These are the activations of a small neural network, seen along a few directions. Each row is one input.
Each table varies a few parts of the input and shows all the possible inputs, shuffled.
Descriptions start from the smaller parts, as in this example, which fits no table here: line(6) and (point or ring(11) or (values(2) and ring(8))).
Shared parts are said once, and a part with two or three values counts as separate values.

Other details of the inputs shift rows strongly along two fixed directions, in all tables alike. That doesn't count.

Rows:
r1: [-12   1  -6   5   6 -10   6  -8   4   6  -6  12  -1]
r2: [ 49  15  -6  -3  10   0 -32 -18  -5  -2   2 -54 -18]
r3: [-15 -10   7   9  -5   0 -18   8  -2  25   5   5  23]
r4: [-57 -33  25   7 -13 -30   3  22   4  70 -19  35  43]
r5: [-17   3 -16   1   9   1  29  -6   7 -24   8  25  -6]
r6: [ -5   3 -16   8   0  18  14 -10  -1 -54  37  13   2]
r7: [ 55  17  -7 -11  21   1 -29 -23  -5   0  -4 -60 -22]
r8: [ 29   9  -1 -11  -1 -11  -2   8  -5  21 -16 -29 -23]
r9: [ -4   3 -13  -4   4  19  15   4  -4 -34  26   7   2]
r10: [-48 -26  42  21 -27 -14  -9  27   7  62 -31  42  40]
r11: [ 19   6   2  -3   1 -26 -19  -8  -2  19 -12 -33 -12]
r12: [  1  -2 -11  -7   6  13  14   3  -4 -29  24   0  -5]
r13: [ 34  11   2 -13   1   2 -12  -2   1  24 -31 -27 -20]
r14: [ -3   7   5   0   5   7  17  -4   9 -23 -10  12  -5]
r15: [-43 -31  20  14 -13 -10 -14  22   0  51   0  27  40]
r16: [ -5  10   1   1  -3  15  27  -1   6 -49   6  21 -11]
r17: [ 51  20 -10 -22  18 -18  -8 -15  -2   1 -16 -62 -37]
r18: [-13   1  -9  -7  -1  -6  29   2   1 -27  16  10  -7]
r19: [-11 -11   5  -5   6   5  -3  14  -2  26   0   4  20]
r20: [-22   9 -20   8   5  20  23 -26   9 -58  14  42  -4]
r21: [ 58  17  -3 -10   4   1 -34  -2 -12  10  -5 -66 -23]
r22: [-18   7 -24   4  19  21  14 -23   3 -60  36  23   5]
r23: [ 57  14  -6 -11   6  -2 -30  -6 -11   0  -1 -64 -29]
r24: [-10   7   5  10 -10   9  14  -1   3 -40   4  24  -4]
r25: [-25 -13  31   9 -10 -10  -6  12   7  46 -33  20  23]
r26: [-47 -33  30   7 -29 -30  -1  39  -2  74 -16  29  39]
r27: [ -6  10 -16  -2  -5  23  28  -7   3 -51  13  30 -14]
r28: [  4 -10   6  -5   6   3  -5   8  -1  25  -2  -9  14]
r29: [-4 -8 -5 -7 13  6  4  3  0 -3 10  0  4]
r30: [ 19   7   0   3  -1 -19 -20  -5  -2  26 -18 -22 -13]
r31: [ 16  -8  11  -7  -5   1  -9  18  -7  32  -3 -22   8]
r32: [-30   5 -23  13  -4   8  34  -9   3 -63  32  47  -4]
r33: [-29  -3 -21   6  18  16  19 -20   5 -57  37  33   8]
r34: [ -6  -2   9   9 -14  -1 -15   0   2  23 -20  12   4]
r35: [ 35   8  11  -5 -16  -3 -27   7  -6  33 -30 -28 -17]
Each input here is: ring(5) and (values(3) or line(4)).
The inputs of r8 and r30 match in every part but the ring(5) part. If r18 is changed in the same way as r8 into r30, which row does it become? -> r11
Which other rows does r6 become when the values(3) part takes its other values? List them by row number. -> r21, r23
List by row number the other rows that have the ring(5) part in common with r22. -> r1, r4, r7, r20, r25, r33
List by row number the other rows that have the ring(5) part in common with r28. -> r5, r13, r14, r17, r19, r29

Rows:
r36: [ 33  27 -25  -5  18  18  25 -28  12 -71   4  -8 -40]
r37: [ 38   6   5  -9  12   2 -19   8  -8  37  -4 -43  -2]
r38: [-32  -7  -4   8 -15  17  31  21   2 -10  15  43  23]
r39: [-20  15 -17  16  13  16  28 -27  12 -56  20  41  -2]
r40: [ 28   7   9  -8 -17  -9 -30   7  -4  42 -32 -30 -27]
r41: [-35 -34  22   6 -37  -1   3  41  -3  71 -10  34  35]
r42: [-29  -2 -11  20  -5   6  16 -15   7 -29  14  53  13]
r43: [-50 -11 -27   6  13 -24  35  -8   3 -17  31  36  11]
r44: [ -5  -1   1   6 -11  -8 -25  -6   1  23 -15   3  -5]
r45: [ 26  32 -19  -6   6  10   2 -13   0 -45  -4 -13 -36]
r46: [-10  -1  -1   3  -1  19  29  12  -1  -9  11  23   7]
r47: [ 26  -2   5  -7  -6  -6 -25   5  -7  13  10 -38  -5]
r48: [ 20  13 -20 -10  14  13  -9  -2  -5 -27  20 -21 -10]
r49: [ 33  12  12  -7   3   0  -1  12  -8   3  -7 -38 -17]
r50: [-17   6  12  10  -3   0  23   4   5 -24   0  26  -1]
r51: [ 16  -3  14   3 -19  -8 -11  12  -2  45 -30  -1  -1]
r52: [-46 -23  -1  -9   1  13  16   8   1  -6  21  39  31]
r53: [-50 -14  -1  16  -1   4   0   7   0   6  12  41  33]
r54: [  6  -4 -12  -5   7  10  -8   1 -11 -15  22  -1  -1]
r55: [-45 -15  16  21 -19  -9   0  16   9  49 -18  47  42]
r56: [ 27  -2  15 -11   1  -5  -1  16   0  15 -15 -35 -11]
r57: [-42 -13  13  15 -29  -4  17  11   7  -6   5  46  14]
r58: [ 34  11  13   0 -10 -12 -13   0  -5   2 -20 -28 -24]
r59: [ 35   7   7  -3 -20  -8 -21   3  -1  42 -30 -28 -21]
r60: [-43 -17 -11  -3   2  21  34  -5   5 -34  37  49  31]
r61: [ 34   4  13   1  11  -8 -32  -2  -6  60 -23 -45   2]
r62: [-56 -26  -1  13   9   6  10   4  10   1  11  48  32]
r63: [  5  19 -20  -9   5  19  33 -32   8 -68   9  17 -22]
r64: [ 14  11 -17 -23   9  18  16 -12  -4 -48   9  -9 -22]
r65: [ 24   3   8  -9   9 -11 -23 -19  -3   7 -12 -44  -3]
r66: [-40  -1   0   2  -7   8  42 -12  10 -63  15  50   4]
r67: [ 26 -11  12 -18  11  -6 -32  21  -3  59 -19 -44   1]
r68: [ 28   7  -2 -19  12   2  -6 -13  -3 -24  13 -39  -9]
r69: [ -8   0 -18   7   2   7 -14 -18  -2 -21  19   3  -5]
r70: [-51 -18 -17   7  -6  20  17   5   0 -34  46  54  21]
r71: [ -9   6 -35 -14   9 -14  50  -3  -4 -45  30   9 -22]
r72: [-40 -27  14   4  -7  -2   1   1   3  42  -6  27  42]
r73: [ 31   8   5  -1   1 -13 -39  -7  -6  31 -28 -27 -18]
r74: [-16 -18  13 -11 -15   6  15  18  -1  31 -11  16  22]
r75: [-46 -13   3  11 -17   5  18  13   1  -7   1  63  14]
r76: [ 26  19 -17 -18  10  16  25 -22  -2 -82  21 -20 -30]
r77: [-39 -11   8  -3  -3  -3   4  -6   7  10 -14  38  20]
r78: [-36 -27  16   5   0  -1  10  22   7  13  15  21  33]
r79: [ 20  16 -32   7   8  14  -5 -37  -1 -48  28 -14 -19]
r80: [ 27  26 -15  -3  16   9  24 -25  10 -84   9 -12 -41]
r81: [  8  -2   5   8  -2  -6 -25   3  -3  47 -14 -19  17]
r82: [-36 -17  13   2 -19   5   8  39  -4  36  -7  31  27]
r83: [-18   9 -26  17  -5  13  16 -31  10 -57  25  38  -7]
r84: [-46 -11   2  12   6  13  30   9   3 -37  43  45  29]
r85: [ 16  15 -30   4  20  13  -9 -32  -7 -59  26  -7 -20]
r86: [-15  -8  -5  -1  -9  13  13  15  -9 -15  12  26   3]
r87: [-38 -15  25  11  -5 -11 -10  18   3  58 -26  34  28]
r88: [ 25  28 -30  -5  31  14   5 -40  11 -77   8 -11 -41]
r89: [-28 -14  29  11 -18  -5  11  28   5  62 -28  38  27]
r90: [ 34  10  -2   5   9  -9 -28 -18  -8 -12   4 -40 -13]
r91: [ 19   5  -4 -12   6 -50  -9  -2  -3  55 -30 -38 -21]
r92: [ 21  -3  11   0  14 -14 -24  -4   3  21 -14 -40  -1]
r93: [ 35  -3  -1  -7   1   1 -22   6 -11  28   3 -30   1]
r94: [-47 -28  35  19  -7 -16 -10  25   1  64  -9  23  49]
r95: [-17 -21   3   3 -17   4  -7  17  -3  36  14  13  25]
r96: [ 25  16 -17   6   8   1 -17 -31  -1 -48  23 -31 -22]
r97: [ 18  28 -11   8   9  -2  -2 -25   4 -55   5 -14 -20]
r98: [ 12   6  13   2 -17  -7  -8  16   2  45 -34  -5   3]
r99: [ 39  21 -30  -7   7  24  19 -18  -7 -71  26 -11 -33]
r100: [ 27   7  22 -10   0 -20 -26 -13   1  30 -34 -40  -9]
r101: [ 29   4  20 -22  -5 -11 -24   4  -3  49 -48 -34 -19]
r102: [ 28  14 -12 -11  22  13  -9  -4  -7 -16  15 -29 -16]
r103: [-16 -13  18  -1 -10 -11  -6  -2   7  49 -31  15  24]
r104: [ 26   0  11  -7 -17  -5 -11  12  -8  12  -4 -33 -14]
r105: [ 35   3   4  -9   0  -2 -27  15  -8  48  -9 -43   6]
r106: [-34 -17   9  10 -18   5  25  21  -4 -18  19  41  20]
r107: [  6  17   6  10  11  -5   1 -16   4 -25  -1  -3  -8]
r108: [ 27  30 -23   6   5   3  -2 -42   4 -79  21 -18 -38]
r109: [ 34  29  -2  -1  -2  -4  -1  -8   1 -35  -9 -28 -29]
r110: [-49 -15   6   6  -4   7  27  15  12  -6  -5  58  12]
r111: [-52 -16  17  16 -15  -9  -8  20   6  46 -20  48  36]
r112: [ -5 -13  11 -10   3  -8 -25  -4  -4  46 -21 -16  13]
r113: [ 21  17 -29 -13  21  25  25 -11   2 -73  19  -8 -32]
r114: [ 24  22 -23   3  23  11  11 -37  13 -55   4  -7 -26]
r115: [ 20  -2 -15 -21  12 -34   0  10 -10  36   6 -44 -15]
r116: [ 27   5 -12   0  22   4 -10 -20   5  -5  -1 -29  -9]
r117: [ 27   1 -10 -11  18  10  -2  -2   2  -2  10 -27  -5]
r118: [ 37   1   1   4   3  -8 -36  -9  -9  39 -13 -39  -3]
r119: [-41 -13   6  10  -7   5  14  19   2 -12  30  32  36]
r120: [-54 -12   2  26 -11  -1  22  -7   7 -40  22  67  25]
r121: [ 31  20   6  -8   7   0 -10   1  -3  10 -26 -23 -30]
r122: [ 32  -9  20  -7  -5 -16 -35  19 -13  47  -8 -45   5]
r123: [ 33   8  14  -8 -11  -8 -14  21  -8  22 -18 -44  -9]
r124: [ 39  -3  10 -15   1   1  -6  18   0  42 -25 -38 -10]
r125: [-41 -22  29  15  -6 -17   3  14  13  32 -17  33  30]
r126: [  3  10  -4  10   8  -3 -10 -12   0 -24  13 -15   4]
r127: [-19  -8  -7  -2 -16  14  11  13  -6 -13  15  24  -1]
r128: [-49 -19  10  15   4   2  -1  10   0  28   4  37  34]
r129: [ 32   3  18 -14   0  -2 -20  27 -12  56 -29 -39 -12]
r130: [ 23   4   3 -18  -3 -48   1  12  -5  64 -37 -39 -27]
What do these inputs look like to the network? -> ring(5) and (point or (values(3) and line(6)))
The inputs of r89 and r37 match in every part but the ring(5) part. If r75 is changed in the same way as r89 into r37, which row does it become? -> r54
The inputs of r110 and r113 match in every part but the ring(5) part. If r121 is changed in the same way as r110 into r113, which row does it become? -> r129
The inputs of r92 and r80 match in every part but the ring(5) part. If r65 is changed in the same way as r92 into r80, which row does it become? -> r66
Which other rows does r98 become when the values(3) part takes its other values? List them by row number. -> r45, r109
Which other rows does r97 become when the ring(5) part takes its other values? List them by row number. -> r109, r119, r123, r126
Which other rows does r44 become when the ring(5) part takes its other values? List them by row number. -> r40, r69, r70, r127
Which other rows does r87 become when the line(6) part takes its other values? List them by row number. -> r44, r73, r77, r88, r111
Which other rows does r48 become when the values(3) part takes its other values? List them by row number. -> r105, r119

Rows:
r131: [ 76  25  12 -16   5 -24 -42 -15  -6  33 -45 -81 -40]
r132: [ -3  15 -31  -4  21  15  19 -24  -2 -69  46   1  -7]
r133: [-26 -20   9   7  -6  10  -3  13  -2  18  19  19  27]
r134: [ 36  35 -39  -5  15  17  21 -34  -1 -93  23  -7 -50]
r135: [-46  -8   2  17 -14  -5  17   1   8 -11   4  50  20]
r136: [-52 -23   4  11 -10  17   6  17  -2  -8  29  50  40]
r137: [-58 -28  -9   4   1   2  24  11   2  -8  33  49  32]
r138: [ 76  31   2 -14  19  -9 -34 -18  -1  10 -37 -82 -46]
r139: [-32 -21   0  12   2   2   9  11  -2   7  20  22  32]
r140: [ -6 -16  23  -7 -16  -7  -4  26   2  65 -33   5  14]
r141: [-19   0   0   2  -7   4  27   0   3 -32   7  27   0]
r142: [ 35  35 -26  -8  22  20  24 -26   5 -89  18 -15 -43]
r143: [ 12  -8  21  -7  -9 -13 -26   9   1  73 -45 -21   5]
r144: [ 15  -9   8  -1   1  -3 -22   8  -4  35   2 -23  14]
r145: [-11 -17  28   9 -17 -24 -28  23  -2  89 -42   4  18]
r146: [  3  10  -4   1  -9  -1  13  -1   2 -22   2   2 -16]
What do these inputs look like to the network? -> line(6) or (values(2) and ring(5))
Which other rows does r142 become when the ring(5) part takes its other values? List them by row number. -> r134, r140, r141, r146

Rows:
r147: [-16 -20   6  19 -21   8 -22  20 -13  18  25  21  21]
r148: [-27  -4  21  17  13   1   4   2   4  28 -14  26  20]
r149: [-25  22 -20  19  23  19   7 -19  10 -61  14  31   1]
r150: [ 57  11 -12 -23   3  -8 -11   8 -10  46 -14 -74 -27]
r151: [ 43  28 -28  -6  23  23 -15 -27   4 -55  28 -47  -9]
r152: [-46 -11   9  10   2 -17  27  23   6  37 -15  57  29]
r153: [-42 -27   7   2 -23 -15  16  45 -14  36  16  20  16]
r154: [-11  -3 -30   2   0  31  -1 -29   1 -49  25  38  -6]
r155: [ 69  12  17 -12  13  -8 -42   0 -21  25   0 -86 -22]
r156: [  7 -33  37  -6  -8 -27 -30  45  -9  78 -14 -37  15]
r157: [ 40   1  66 -18 -54  27  -3  71  -5  72 -76 -10  -6]
r158: [ 47  14   0 -26  14   2 -57 -12  -9  25 -28 -68 -18]
r159: [-39 -10  18  11 -25 -34  22   9   6  25 -21  45  23]
r160: [ 55  16 -25 -15  31  15   8 -28   8 -58  24 -57 -31]
r161: [-36  -2  16  21 -21 -14 -15  -4   7   7 -19  23  21]
r162: [-15   0 -32  -1  11  13  47  -8   0 -51  41  28  17]
r163: [-26 -18   0 -21  -3 -11  12  11  -3  29 -10  26  21]
r164: [ 79  14 -10  -5   2   9 -48 -13  -4  35  -7 -70 -18]
r165: [ 36  24  -9  -3  12 -15   7 -38  16 -65  -9 -30 -46]
r166: [-12 -20  32   4 -16 -15 -47  43 -12  71  -6 -19  36]
r167: [-39 -25  19  -7   1   8   1   0  -2  26  -2  30  32]
r168: [-38 -13  12  32 -37  -7  -7  -6   7  16 -12  54  20]
r169: [-32  18 -28   6  13   6  46  -5   9 -47  18  45 -20]
r170: [ 63  20  -3   9   9  -2 -48 -12  -4  40 -37 -45 -33]
r171: [-12   8 -36 -24   8  12  34 -17   1 -51  22  14 -29]
r172: [ 33   8 -20 -28  28  10   0 -29   3 -54   4 -35 -36]
r173: [-25 -20  17   8   2  12   8   6   3  30  17  12  45]
r174: [-35 -25   9   2 -16 -18  15  39 -14  27  18  26  34]
r175: [-16   5 -13  10  30   6  30 -13  16 -55   8  29 -12]
r176: [-22  12   1  18   0   2  24 -39  10 -64  13  28  -6]
r177: [-15  21 -20   3 -11 -11  37 -22  11 -60  11  24 -33]
What do these inputs look like to the network? -> point or (line(5) and line(6))
Which other rows does r151 become when the line(6) part takes its other values? List them by row number. -> r150, r160, r162, r164, r173
